These are the activations of a small neural network, seen along a few directions. Each row is one input.
In each table, some parts of the input vary, and every possible input appears once, in random order.
A made-up example of a description, with smaller parts first: one of 5 places around a ring, together with either a single point or one of 9 places around a ring or (one of 2 separate values, together with one of 6 places along a line).
Shared parts are said once, and a part with two or three values counts as separate values.
In the rows, 128 means zero.

Table:
x1: [131 140 161 141 115 142 158 94 84 156 135]
x2: [152 106 189 151 114 154 124 132 123 183 95]
x3: [92 158 151 134 126 149 168 58 84 172 145]
x4: [223 157 107 128 170 87 123 165 67 117 160]
x5: [71 148 114 145 116 156 125 126 121 85 72]
x6: [119 150 90 111 116 103 137 109 119 82 172]
x7: [161 145 92 110 120 97 125 143 117 90 170]
x8: [58 151 81 110 111 111 125 93 165 93 177]
x9: [185 104 191 166 140 131 105 175 129 194 88]
x10: [108 148 119 146 123 155 114 164 123 91 68]
x11: [145 58 119 67 141 153 166 154 162 125 94]
x12: [139 146 123 166 149 138 100 208 129 103 64]
x13: [63 89 103 64 140 155 182 81 156 134 107]
x14: [105 175 123 125 139 133 170 49 65 135 154]
x15: [32 166 106 135 123 159 130 93 120 103 82]
x16: [179 55 121 86 165 133 149 198 168 136 89]
x17: [221 144 138 142 166 97 127 166 65 140 136]
x18: [69 132 171 147 113 162 143 65 116 189 114]
x19: [140 128 91 115 106 98 105 160 166 86 166]
x20: [103 66 114 70 131 152 173 117 159 117 96]
x21: [110 185 92 109 147 122 163 52 69 111 176]
x22: [128 83 196 164 116 165 99 139 160 195 70]
x23: [33 128 94 106 109 119 97 103 207 92 161]
x24: [151 166 100 115 137 113 153 88 67 95 170]
x25: [174 133 166 138 125 139 146 128 85 165 132]
x26: [146 155 132 131 130 125 160 86 62 118 145]
x27: [117 105 107 112 104 110 77 168 214 84 147]
x28: [195 144 94 128 144 76 110 185 121 105 160]
x29: [111 111 183 156 104 157 136 98 119 175 102]
x30: [76 106 103 115 99 114 90 136 211 77 154]
x31: [88 86 191 169 106 168 110 107 155 187 79]
x32: [44 108 178 159 113 173 116 77 152 203 91]
x33: [154 101 112 130 128 94 63 206 221 98 139]
x34: [191 159 105 113 146 108 141 124 64 103 169]
x35: [205 131 167 151 149 117 126 170 88 176 123]
x36: [78 170 82 104 127 111 147 73 120 99 177]
x37: [100 131 89 118 101 103 116 128 167 78 171]
x38: [190 148 135 129 141 119 147 121 60 126 145]
x39: [173 124 94 132 129 81 90 199 172 101 157]
x40: [162 80 198 179 143 144 82 183 168 204 66]
Q: Describe the family of inputs behind these rows.
A: one of 4 places along a line, together with either one of 2 separate values or one of 8 places along a line
Q: The inputs of x7 and x28 match in every part but the place on the line of 4. If x38 is changed in the same way as x7 into x28, which row does it become?
A: x17
Q: Which other rows agree with x3 in the place on the line of 4? List them by row number.
A: x8, x13, x14, x15, x18, x21, x23, x32, x36
Q: A walk changes only the place on the line of 4. It starts at x39 and steps to x19. List the rest of the walk in order.
A: x37, x8
Q: Which other rows agree with x1 in the place on the line of 4? List them by row number.
A: x5, x6, x20, x24, x26, x29, x30, x31, x37

Table:
x41: [169 93 154 111 147 141 135 178 149 179 100]
x42: [97 59 157 145 108 150 98 166 192 155 61]
x43: [70 180 91 120 143 134 146 47 95 107 142]
x44: [149 91 164 157 129 147 81 211 181 152 63]
x45: [81 81 169 168 111 173 98 144 176 164 81]
x46: [167 175 78 124 117 78 77 164 126 66 205]
x47: [83 128 180 143 141 156 126 75 125 199 110]
x48: [66 198 102 133 111 138 172 58 76 111 144]
x49: [178 106 129 87 154 137 158 149 102 124 122]
x50: [205 116 163 138 137 132 114 173 120 184 107]
x51: [115 62 144 103 127 142 150 132 160 182 92]
x52: [219 127 176 178 146 104 116 174 98 193 119]
x53: [198 171 97 147 164 76 137 156 57 98 174]
x54: [81 127 63 83 104 84 113 117 178 59 170]
x55: [51 213 90 152 73 119 119 66 124 85 187]
x56: [64 124 196 182 126 163 72 111 158 168 79]
x57: [183 186 90 166 131 47 82 165 105 73 219]
x58: [66 153 65 113 98 114 117 93 162 73 187]
x59: [93 162 162 136 102 157 174 54 64 151 129]
x60: [183 162 84 106 149 108 134 154 79 91 156]
x61: [113 129 74 83 116 87 122 141 190 46 187]
x62: [165 81 130 78 143 142 178 117 131 112 122]
x63: [97 141 151 124 139 154 149 40 84 146 129]
x64: [145 144 75 81 163 112 158 160 111 83 141]
x65: [81 140 73 101 135 140 169 84 112 96 139]
x66: [59 142 206 199 91 166 95 125 134 166 76]
x67: [96 118 69 70 138 113 167 110 130 86 124]
x68: [217 127 138 113 137 129 136 144 72 130 132]
x69: [131 154 71 98 130 82 101 167 158 57 190]
x70: [78 144 189 158 104 157 149 88 101 200 108]
x71: [181 115 171 182 120 138 56 205 154 158 65]
x72: [110 100 132 106 128 161 174 74 103 137 126]
x73: [233 139 150 150 149 100 138 146 53 140 146]
x74: [135 66 163 148 123 154 103 184 211 144 70]
x75: [99 84 155 127 128 163 149 109 143 192 108]
x76: [195 126 183 221 131 110 60 206 133 164 73]
x77: [56 192 82 136 106 109 94 54 141 83 186]
x78: [155 68 153 103 141 147 157 149 177 169 104]
x79: [131 121 77 70 151 118 176 131 140 71 136]
x80: [125 75 123 77 129 137 169 99 117 126 110]
Q: The inputs of x53 and x57 match in every part but one. If x43 is changed in the same way as x53 into x57, which row does it become?
A: x77
Q: The inputs of x65 and x75 match in every part but one. If x64 is changed in the same way as x65 into x75, which row does it become?
A: x41
Q: Describe the family of inputs behind these rows.
A: one of 5 places along a line, together with one of 8 places along a line
Q: Which other rows does x71 become when the place on the line of 8 takes its other values? List them by row number.
A: x42, x44, x45, x56, x66, x74, x76
Q: Which other rows does x51 become when the place on the line of 5 takes its other values? List them by row number.
A: x42, x54, x67, x80

Table:
x81: [131 145 107 124 133 109 148 100 98 103 156]
x82: [223 79 186 162 140 139 96 211 123 166 60]
x83: [117 120 144 129 130 134 141 97 110 160 117]
x84: [125 132 127 121 115 132 157 103 105 131 143]
x85: [126 131 107 109 139 115 130 117 133 90 156]
x86: [219 88 188 163 153 123 104 219 144 200 94]
x87: [104 100 125 126 125 138 118 133 166 142 102]
x88: [127 153 75 108 121 88 109 148 138 75 171]
x89: [140 180 84 116 138 105 137 120 99 90 165]
x90: [142 160 88 105 128 99 114 123 123 80 181]
x91: [111 125 138 123 138 149 137 110 113 154 109]
x92: [120 140 123 112 126 141 155 117 111 127 128]
x93: [146 169 84 126 125 101 134 106 89 93 182]
x94: [109 113 113 113 111 128 133 142 159 113 128]
x95: [121 121 126 106 118 135 136 119 143 117 138]
x96: [112 125 93 115 130 104 127 142 149 87 144]
x97: [106 127 177 155 115 145 127 106 117 170 104]
x98: [95 108 156 160 111 151 107 139 171 152 89]
x99: [103 112 168 154 119 156 110 120 152 155 99]
x100: [114 106 138 121 134 146 122 112 147 145 112]
x101: [100 128 166 152 124 159 124 119 119 165 96]
x102: [125 154 104 116 145 118 150 115 105 101 141]
Q: Describe the family of inputs behind these rows.
A: either one of 2 separate values or (one of 4 places along a line, together with one of 5 places along a line)
